A small network was shown many inputs. Here are its activations along a few directions, one row for each input.
Each table varies a few parts of the input and shows all the possible inputs, shuffled.
A made-up example of a description, with smaller parts first: one of 4 places along a line, together with either a single point or one of 11 places around a ring or (one of 3 separate values, together with one of 5 places around a ring).
Shared parts are said once, and a part with two or three values counts as separate values.

Rows:
R1: [-28  -9  49 -55 -43 -40  68   3  -7  46 -21]
R2: [ 79 -35 -12 -87 -14 -46  39 -45  24 -43  14]
R3: [ 35 -46 -11 -87  22 -70  22 -48  83 -51  18]
R4: [ 15 -25 -57  54  45  33 -96 -25  69 -59  27]
R5: [ 50 -18 -14 -87   0 -58  33 -58  58 -49  11]
R6: [-47  27  38  80  16  48 -38  48 -27  21  -9]
R7: [ 67 -37 -68  74  22  31 -90 -22   4 -53  40]
R8: [ 33   6 -63  59  24  43 -90 -33  42 -59  15]
R9: [-37 -20  69 -55 -27 -41  62   9  -8  36 -20]
R10: [-22  17  14 -63 -35 -35  78   2 -23  48 -15]
R11: [-34  18  32 -66 -13 -41  79  23 -25  18  -4]
R12: [-39  20  19  86  -9  52 -36  29 -23  47 -28]
R13: [-48   8  42  85   7  53 -39  34 -21  37 -24]
R14: [-30  46 -18  74  -2  55 -29  30 -39  50 -21]
R15: [-34  53 -21  64  15  56 -27  37 -49  36 -12]
R16: [ 66 -12 -61  58   9  51 -82 -15   3 -54  15]
R17: [-27  23  10 -71 -18 -33  79   9 -33  34  -8]
R18: [ 83 -60 -18 -73  -1 -66  29 -53  23 -44  37]
R19: [-36  -1  65 -60 -18 -48  63  23 -13  21 -10]
R20: [-44  46   2  71  20  53 -25  51 -39  19  -4]
Question: What is each input in this table made of?
Answer: one of 2 separate values, together with either one of 4 places along a line or one of 6 places around a ring
Question: The inputs of R4 and R3 match in every part but the choice among 2 separate values. If R15 is changed in the same way as R4 into R3, which row does it become?
Answer: R17
Question: Change only the place on the line of 4 in R2. List by row number the other rows that result.
Answer: R3, R5, R18

Rows:
R21: [ -9 -14 -12 -28  29 -31   4 -19  42  -9  12]
R22: [-45 -15  60  -8   0 -13  20  31   1  13  -6]
R23: [ 38  -5  -7   7 -31   7  11 -11 -24  24 -10]
R24: [-44  34   2  80  24  55 -48  44 -29  15   2]
R25: [-23 -16  53   9 -12 -10  19  22 -31  21   0]
R26: [-39  39   0 -24   7 -12  40  26 -19   8   4]
R27: [-10 -15  43   5 -26  -8   9  -1 -14  23 -15]
R28: [  2   9 -47 -34   8 -27  11 -17  19 -17  20]
R29: [-19  10   5 -25  10 -13  15 -19  43   8 -14]
R30: [-16 -25  33 -13 -14  -7   3  -8  41   7 -19]
R31: [-24  43 -13 -29  -9 -11  28   1  -1   9 -11]
R32: [-17  22 -27  83  13  63 -66   5  10   7 -12]
R33: [-47  16  33 -19  25 -16  33  24   2  15  -3]
R34: [ 16   4 -30  77  32  51 -77   4  13 -44   8]
R35: [ 13  -6   1 -31  31 -20  -5 -20  45 -45  13]
R36: [-32  34 -11  81  13  59 -61  22  -9  16 -14]
R37: [  7 -26  26   4 -28  -5   4 -20   6  17 -11]
R38: [ 69 -21 -10   2  -6  -2  -8 -10 -18 -28  16]
R39: [-34  20  21 -23  11 -15  21   0  22  16 -18]
R40: [ -8   1 -41  86  28  49 -77   8   9  -9  10]
R41: [-32 -13  49 -13 -14 -10   9   9  20  14 -23]
R42: [  5  30 -21 -22 -18   9  26   4 -38  20 -14]
R43: [ -9  32 -30 -30 -10  -8  22 -17  20   1  -6]
R44: [ 39 -41  22  -2  -3 -14 -16 -20  11 -35  15]
R45: [ -7 -48  20 -15   4 -25  -8  -8  40  -9   4]
R46: [-10  27  -9 -17  -3   8  37  27 -55  19   1]
R47: [ 31  -5 -53 -25  -2  -6  10 -14 -20  -2  16]
R48: [ 52   1 -39 -28   5   2   1 -14 -12 -38  17]
R49: [ 18 -51  12   4 -10 -22  -7 -20   4   0  14]
R50: [  5   6  22  10 -12   3  26  33 -60  27   2]
R51: [ 49 -29 -23   6 -13 -11   1  -9 -25   9  16]
R52: [ 15 -38  28 -19   9 -17 -16 -10  45 -43   7]
R53: [ 21  19 -37 -22 -20  12  21 -15 -18  14  -9]
R54: [ 24  14 -32 -36  13 -17   1 -17  24 -52  21]
R55: [ 20   7  10   6 -28   4  16   9 -44  30 -14]
Question: What is each input in this table made of?
Answer: one of 5 places along a line, together with either a single point or one of 6 places around a ring
Question: The inputs of R34 and R24 match in every part but the place on the line of 5. If R35 is changed in the same way as R34 into R24, which row does it become?
Answer: R33
Question: List by row number the other rows that have the place on the line of 5 in common with R31.
Answer: R27, R36, R39, R41, R42, R55
Question: List by row number the other rows that have the place on the line of 5 in common with R30.
Answer: R23, R29, R32, R37, R43, R53
Question: Change only the place on the ring of 6 in R47. List by row number the other rows that result.
Answer: R21, R28, R45, R49, R51
Question: Change only the place on the ring of 6 in R46. List by row number the other rows that result.
Answer: R22, R25, R26, R33, R50

Rows:
R56: [ -8  -9  51 -56 -15 -58  34 -10  50 -39  -4]
R57: [-36  35   8  45  49  24 -13  24  12  33  -1]
R58: [ 18  23 -81  43  17  32 -65 -29  30 -12 -12]
R59: [-37  51 -11  20 -43  47  24  21 -45  37 -26]
R60: [  7   3 -23 -82   6 -40  45   2   8   3  -9]
R61: [-34 -24  43  53 -40  16  -5  18 -25  58 -28]
R62: [-33  30  64  40  39  26 -32  27  14  -7 -18]
R63: [-77  17  60  21 -23  22 -15  23  12  22 -36]
R64: [ 32  10 -13 -83 -15 -10  58   1  -6  -9  -4]
R65: [  5 -45   6  75  19  24 -54  27 -25 -24  35]
R66: [  4  -5  -2  47  12  39 -88 -31  70 -37 -10]
R67: [ 44  27 -73  47  -4  62 -50 -31  17 -28 -11]
R68: [ 17 -62  37 -37 -11 -44  40 -36  -3   7   7]
R69: [ 54 -18  15 -46 -42 -56  36 -13 -15  -2  19]
R70: [-23 -23  50 -66   5 -39  33 -33  29 -29  -9]
R71: [ 26 -20 -22  60   4  33 -51  32 -60 -26  34]
R72: [ 35  29 -10 -64 -30 -39  59 -17   1 -19  14]
R73: [ 62 -21 -44  62 -17  46 -73 -30  -1 -10  -6]
R74: [-61  45 -21  15 -23  16   4  20 -28  54 -28]
R75: [-11  -2   2 -53   0 -62  52 -13  47  -3  17]
R76: [-11 -28  48 -75  -1 -32  33   7  45 -29 -23]
R77: [-18  26 -60  40  38  20 -44  32 -26 -30  27]
R78: [-25 -16   2 -63  19 -42  50 -35  26   8  14]
R79: [ 31  13  20  58   8  33 -18  26 -61  27  -7]
R80: [ -4   9 -20 -73  11 -47  45 -38  -8   4   5]
R81: [-36  -1  23  43  38  27 -67  31  14 -60  24]
R82: [-14 -22   0 -72  14 -34  50   5  42   7   0]
R83: [ -2   1 -56  51  23  36 -67 -29  64  -3   3]
R84: [ 28 -67  34 -46 -15 -36  39   3  12   6  -7]
R85: [-13   3  17  38 -55  28  -3  22 -60  57 -22]
R86: [-37   4 -32  48  49  25 -47  30  11 -21  41]
R87: [ 10  23 -19 -63  -9 -68  46 -16  13  -6   9]
R88: [ 40 -45 -15  77  -4  36 -75 -33  32  -6  -4]
R89: [-15  57 -19  37  40  20 -11  25 -26  24 -14]
R90: [-80  23   5  24 -14  19   3  21   9  60 -18]
R91: [ 10  62  -9  41  20  51   8  26 -43   6 -11]
R92: [ 30 -49  37 -27 -29 -65  42 -14  17  -4  11]
R93: [ 40 -31  15 -56 -24 -35  34 -35 -36   9  16]
R94: [ 21  16 -12 -74 -10 -19  57 -39 -21  -9  10]
R95: [  8 -14  47  73  23  22 -21  21 -25  30  -9]
R96: [  5  30 -52  44  17  50 -26  34 -44 -48  29]
R97: [ 51 -37  12 -66 -28 -27  33   5 -21   8   2]
Question: What is each input in this table made of?
Answer: one of 6 places around a ring, together with either one of 3 separate values or one of 4 places along a line
Question: The inputs of R93 and R78 match in every part but the place on the ring of 6. If R69 is changed in the same way as R93 into R78, which row does it become?
Answer: R75
Question: Change only the choice among 3 separate values in R76. List by row number the other rows that result.
Answer: R56, R70

Rows:
R98: [-30  44  -7  -5  -3   8  27  20 -33  29 -11]
R99: [ 13 -30  29 -75  -5 -62  51 -15  21 -16  11]
R100: [ -2 -16  -4  35  19  11 -32   8   0 -10  15]
R101: [ 29 -11  -6 -82 -25 -48  62 -21  -8  -3   6]
R102: [ 16  -6 -16  18  28  11 -40  -7  24 -45  18]
R103: [-49  19  28   3  15   1  13  31  -6  12  -6]
R104: [ -7  -8  26  33 -17  19 -17   5  -5  21 -18]
R105: [ -4 -13  34  30  -2  12 -13  21 -20   3  -2]
R106: [-51  24  21   5  -2   8   9  15  10  29 -21]
R107: [ 17   8 -38  26   1  19 -14   2 -26   8   8]
R108: [ 10 -28  22 -75 -15 -53  48 -31  34   1  -5]
R109: [ 35  16 -51   8   9  18 -22 -10  -2 -26  11]
R110: [ 15  13  -2  19 -19  20   7  12 -46  20  -5]
R111: [ -5 -12 -12  39   2  17 -36  -8  16   6  -2]
R112: [ 13  -2 -25  22  12  17 -42 -22  40 -29   0]
Question: What is each input in this table made of?
Answer: one of 3 separate values, together with either a single point or one of 4 places along a line
Question: The inputs of R102 and R112 match in every part but the choice among 3 separate values. If R100 is changed in the same way as R102 into R112, which row does it become?
Answer: R111
Question: A walk changes only the place on the line of 4. It starts at R109 and steps to R107. List the rest of the walk in order.
Answer: R110, R98
